These are the activations of a small neural network, seen along a few directions. Each row is one input.
In each table, some parts of the input vary, and every possible input appears once, in random order.
A made-up example of a description, with smaller parts first: one of 2 separate values, together with either a single point or one of 11 places around a ring or (one of 4 places along a line, together with one of 5 places around a ring).
Shared parts are said once, and a part with two or three values counts as separate values.
In the rows, zero is written as 128.

Other details of the inputs vary at random and push rows far along two fixed directions, the same in every table; ignore that.

A family of inputs:
R1: [144 143 137 126 145 126 124 113 121 134 120 142 119]
R2: [106 113 137 145 158  97 140 141 130 129 152 111 125]
R3: [143 138 123 118 137 127 114 118 125 139 118 125 130]
R4: [ 97 100 134 133 147 108 148 128 141 113 154  99 121]
R5: [145 143 134 122 152 138 125 114 121 128 114 137 128]
R6: [132 133 113 144 133 129 134 128 140 121 129 133 134]
R7: [171 161 103 116 108 156 109 107 135 131 103 152 135]
R8: [156 152  93 147  95 146 125 115 151 124 113 164 127]
R9: [159 147  92 130  89 149 108 108 144 129 122 155 130]
R10: [ 84 107 198  98  21 163 142 232  69 136 115 152 144]
R11: [160 148  90 127  96 160 109 110 144 123 116 149 140]
R12: [ 94  97 131 134 149 112 146 127 140 114 146  94 124]
R13: [112 109 133 124 159 112 125 135 123 128 156  97 139]
R14: [145 144 135 124 148 131 125 113 119 130 117 139 124]
R15: [146 141 126 117 136 124 116 118 125 139 127 129 127]
R16: [119 118 147 119 165 100 121 131 114 145 140 100 125]
R17: [ 94  97 133 137 145 105 145 126 139 117 149  96 118]
R18: [153 149  90 148  97 149 123 114 150 124 104 160 130]
R19: [108 105 132 126 158 111 123 134 124 133 150  96 136]
R20: [120 122 149 117 164  97 123 132 114 143 147 104 124]
R21: [157 152  91 144 102 156 126 116 151 118 107 158 136]
R22: [143 144 137 128 141 120 122 112 119 136 122 144 114]
R23: [121 120 111 134 118 133 140 113 149 107 133 123 125]
R24: [129 130 113 149 127 121 130 126 140 130 126 134 125]
R25: [117 121 156 124 179 110 131 126 110 137 129 111 123]
R26: [ 72  99 195 100  23 182 169 226  88 109 104 143 146]
R27: [108 105 133 129 153 104 122 134 123 137 153  98 130]
R28: [170 161 104 118 104 150 108 105 133 133 105 154 131]
R29: [117 121 157 127 175 103 130 125 109 140 132 112 117]
R30: [120 120 113 138 112 122 138 112 149 113 138 128 115]
Each input here is: one of 5 places along a line, together with one of 6 places around a ring.
- Changing only the place on the line of 5 turns R19 into R12. The same change can be made to R27. Which row results? => R17
- Start at R30 and move only the place on the line of 5, one step at a time. The first step leads to R2. Which rows follow, in order? => R10, R20, R22
- Change only the place on the ring of 6 in R15. List by row number the other rows that result. => R3, R7, R16, R20, R28
- Change only the place on the ring of 6 in R22. List by row number the other rows that result. => R1, R5, R14, R25, R29
